A small network was shown many inputs. Here are its activations along a few directions, one row for each input.
Each table varies a few parts of the input and shows all the possible inputs, shuffled.
Descriptions start from the smaller parts, as in this example, which fits no table here: one of 6 places along a line, together with either a single point or one of 11 places along a line or (one of 3 separate values, together with one of 5 places around a ring).
Shared parts are said once, and a part with two or three values counts as separate values.
In the rows, 128 means zero.

Other details of the inputs vary at random and push rows far along two fixed directions, the same in every table; ignore that.

Table:
R1: [140 124 119 112 157  85 136 176 152 135 131  84 159 137 106]
R2: [143 172  90  82 129  73  92 164 150 101 121 134 143 169 122]
R3: [137 135 106 129 148 116 135 111 119 151 118  96 129 125 115]
R4: [122  85 152 162 100 214 134  69 102 146 154 158 109  86 151]
R5: [116  91 199 185  93 171 153  91 109 124 136 191 107 101 173]
R6: [100 138  77  93 194  44 133 197 106 148 108  80 130 175  81]
R7: [ 67  97  54  73 174  84 156 198 146 136  89  37 121 147  87]
R8: [219 213 140 123 120 114  34 127 135 105 177 187 165 154 128]
R9: [107 102 102 127 155 128 156 124 107 162 104  84 119 123 113]
R10: [179 185 145 125  79 166  85  84 142  96 146 178 122 127 141]
R11: [219 206 175 132 111  99  49 143 160  90 181 187 182 151 136]
R12: [224 203 169 127 114  95  59 136 156  87 179 191 181 148 138]
R13: [ 96 100 156 158  78 204 132  81 111  96 133 190  89 102 171]
R14: [ 64  66 161 171  77 217 164  73 101 114 113 186  65  93 180]
R15: [ 76  90  94  97 134 146 145 145 142 127 119  90 114 121 116]
R16: [149 139 136 137  86 183 114  67 147 104 132 152 120  95 159]
R17: [129 142 153 137 135  97 152 141 125 141 121 111 127 141 109]
R18: [ 52  70  99 118 134 154 184 126 123 140  81  76  92 109 128]
R19: [102 153  93  92 145  89 104 182 144 106 120 110 129 166 106]
R20: [172 167 125 115 151  68 123 147 162 128 132  92 170 139 111]
R21: [ 68  69 103 143 154 148 182 122  95 170  97  82 101 107 113]
R22: [146 129 131 132  87 195 107  81 147 102 138 160 127  93 155]
R23: [ 53  74 116 145 144 117 181 134  74 166  91 115  85 133 129]
R24: [133 120 134 131 143 111 147 144 145 136 127 102 152 119 119]
R25: [165 150 125  98 152  83 108 171 166 127 157 102 177 143 104]
R26: [114  93 196 184  82 165 155  88 105 126 133 190 111 104 178]
R27: [ 50 106  78 107 192  63 193 179  86 184  73  36  90 163  66]
R28: [172 154  90 100 157 100  95 153 136 139 141 101 157 143 100]
R29: [ 95  57 191 193  92 209 190  66 109 143 120 144 103  71 173]
R30: [231 210 132 115 124 102  42 120 137 108 169 194 164 154 133]
Description of these inputs: one of 3 separate values, together with either a single point or one of 4 places along a line or one of 5 places along a line.
The inputs of R17 and R10 match in every part but the choice among 3 separate values. If R24 is changed in the same way as R17 into R10, which row does it become?
Answer: R22
Which other rows does R3 become when the choice among 3 separate values takes its other values? List them by row number.
Answer: R16, R20
Start at R8 and move only the place on the line of 4, one step at a time. The first step leads to R6. Which rows follow, in order?
Answer: R30, R23
Start at R3 and move only the place on the line of 5, one step at a time. The first step leads to R9. Which rows follow, in order?
Answer: R21, R28, R4

Table:
R31: [163 148 136 135 103 161 105  89 130 120 143 153 126 116 144]
R32: [156 138 140 146 103 171 119  81 131 127 142 151 123 104 145]
R33: [115 157  71  76 172  57 119 180 138 128 109  83 137 169  88]
R34: [157 143 182 158 109 141 106 103 132 112 155 172 146 120 151]
R35: [166 129 175 157 106 142 125 104 127 119 145 180 135 113 159]
R36: [ 42  44 121 150 135 173 198 115 101 159  97  91  89  93 132]
R37: [160 131 140 137  98 176 101  94 133 116 150 159 133 106 150]
R38: [108 135  80  93 164  80 133 168 132 142 101  79 122 157  95]
R39: [134 150 112  94 168  40 129 191 132 150 131  94 154 172  90]
R40: [193 173 167 154 117 133  87 119 123 117 159 176 143 136 131]
R41: [202 195 113  90 133  91  75 145 173 104 151 125 180 146 110]
R42: [160 146 168 163 106 133 112  96 112 120 148 176 148 121 153]
R43: [ 30  45 136 156 117 176 201 117 101 148  87 107  73 101 143]
R44: [102 133  74  84 171  75 124 184 137 129 115  82 135 158  93]
R45: [ 94 128  93  96 153  87 139 174 139 122 108  91 125 152 103]
R46: [158 141 144 135  95 159 112 103 142 109 143 152 131 113 149]
R47: [ 34  39 125 154 126 182 191 114  93 154  94 107  76  99 141]
What is each input in this table made of?
Answer: either one of 5 separate values or (one of 3 separate values, together with one of 4 places along a line)
Which other rows does R36 become when the choice among 3 separate values takes its other values? List them by row number.
Answer: R32, R41
List by row number the other inputs of the same sort as R35.
Answer: R34, R39, R40, R42

Table:
R48: [120  98 156 159 105 161 160  89 138 121 116 133 126  91 162]
R49: [194 190 142 138 134 106  90 117 120 134 144 144 147 144 114]
R50: [128 135 101  91 150  65 125 185 148 120 114 110 146 159 116]
R51: [105 122 137 135 146  95 161 143 118 157 117  90 126 138 108]
R52: [184 157 105 100 190  60  87 193 142 152 166  92 193 157  81]
R53: [111 109 127 139 104 193 145  73 114 132 123 135  94  98 138]
R54: [196 173 160 126 120 108 105 132 153 123 153 137 163 136 119]
R55: [129 115 135 162 113 162 143  76  96 144 110 148 104 106 152]
R56: [ 81 125  79 102 152 117 126 158 109 132 102 101 101 151 104]
R57: [ 97 114 102 110 139 130 154 139 156 122 106  70 126 117 113]
R58: [102  93 157 156 103 157 147 111 134 106 122 160 119 104 169]
R59: [109 102 142 149 109 155 139  98 104 124 125 175 102 117 161]
R60: [153 168 111  98 108 132  74 130 150  99 150 151 140 143 129]
R61: [ 86 108 100  96 134 125 138 165 141 119 113 101 114 139 112]
R62: [ 49  70 112 136 120 173 187 104 110 152  95  84  82 103 127]
R63: [170 170 116 122 126 106  80 128 121 113 134 169 139 150 139]
R64: [115 106 114 116 141 103 166 143 136 143 100  90 131 127 122]
R65: [109 117 166 173 114 157 133 110  84 134 131 171  98 127 143]
R66: [155 112 110 121 133 175  95 117 132 133 164 126 149 103 127]
R67: [ 94 109 143 127 143  95 157 178 123 135 119 113 123 147 111]
R68: [188 171 115  96 109 139  90 119 169 106 145 125 153 126 120]
R69: [119 123 120 146 107 192 131  75 104 135 116 134  94 103 136]
R70: [148 137 172 155 120 131 139 117 146 122 139 127 145 113 135]
R71: [200 140 116 119 145 122  77 130 141 134 169 143 183 120 132]
R72: [ 85 111 147 136 148  93 158 176 133 123 118 107 129 140 117]
R73: [ 74 109  98 101 144 115 141 170 153 108 109  88 120 135 114]
R74: [ 90 117 132 130 154  92 150 162 103 142 121 123 111 153 108]
R75: [204 160 160 152  84 172  94  51 129 113 155 199 138 102 168]
R76: [ 82 118  88  98 145 122 133 150 120 125 114 111 103 144 109]
R77: [ 59  63 127 151 126 143 199 105 101 161  88  97  93 106 142]
R78: [157 150 156 146 126 127 127 105 117 139 142 144 130 127 124]
R79: [178 151 165 149  73 165  81  79 132  98 161 215 138 116 180]
R80: [153 184 114  92 160  35  92 197 144 123 143 114 164 184  91]
What is each input in this table made of?
Answer: one of 3 separate values, together with either a single point or (one of 2 separate values, together with one of 5 places along a line)
The inputs of R48 and R57 match in every part but the choice among 3 separate values. If R59 is changed in the same way as R48 into R57, which row does it become?
Answer: R76
Which other rows agree with R74 in the choice among 3 separate values? List them by row number.
Answer: R49, R51, R52, R54, R65, R67, R70, R72, R78, R80
Which other rows does R80 become when the choice among 3 separate values takes its other values? List them by row number.
Answer: R60, R79

Table:
R81: [148 186  71  73 155  79  86 175 145 120 127 109 148 179 108]
R82: [109 134 144 123 143 107 121 168 126 129 147 123 123 152 106]
R83: [176 159  67  47 132 107  98 165 160 138 123  80 155 142  83]
R84: [144 152 112  96 151  48 116 192 161 115 128 116 166 158 108]
R85: [162 145 131 144  73 186  95  78 132  99 147 197 131 132 149]
R86: [ 33  59 126 127 164  82 219 172 108 148  72  66 115 130 115]
R87: [165 141 176 159 105 130 133 105 151 125 131 158 148 116 161]
R88: [ 13  12 132 168 159 152 205 148  67 176  97 102  72 111 135]
R89: [ 14  64  64 112 151 135 179 135 119 165  96  37 114 102 107]
R90: [167 153 189 164  88 161 104  95 125 115 177 191 129 116 140]
R91: [148 185  88  71 162  72  75 165 143 119 111 107 148 179 107]
R92: [111 114 150 174  82 186 142  68 103 114 114 172  83  92 160]
R93: [ 13  54 104 146 132 157 224 132  73 145  77  96  57 102 137]
R94: [143 119 179 152  88 169 104 111 144  96 154 199 135 111 174]
R95: [138 120 214 200  84 189 155  64 109 147 147 170 106  97 159]
R96: [180 126 177 170 109 160 114  77  95 127 154 182 147 103 159]
R97: [207 207 136 115  98 116  43  97 153 100 148 184 137 137 135]
R98: [ 63  99 141 132 166  90 194 161  96 154 104  71 113 144  90]
R99: [133  87 145 150  62 222 127  52 137  97 144 138 102  84 184]
R100: [164 149 102 110 171  53 101 178 125 142 141 115 164 158  99]
R101: [184 137 163 172 125 134 120  97 115 153 143 155 146 117 150]
R102: [168 170  61  53 173  86  99 138 180 115 140 102 148 148  96]
R103: [161 170  72  88 170 124  89 170 176 104 121  72 157 134  81]
What is each input in this table made of?
Answer: either one of 5 separate values or one of 6 places around a ring or (one of 3 separate values, together with one of 4 places along a line)
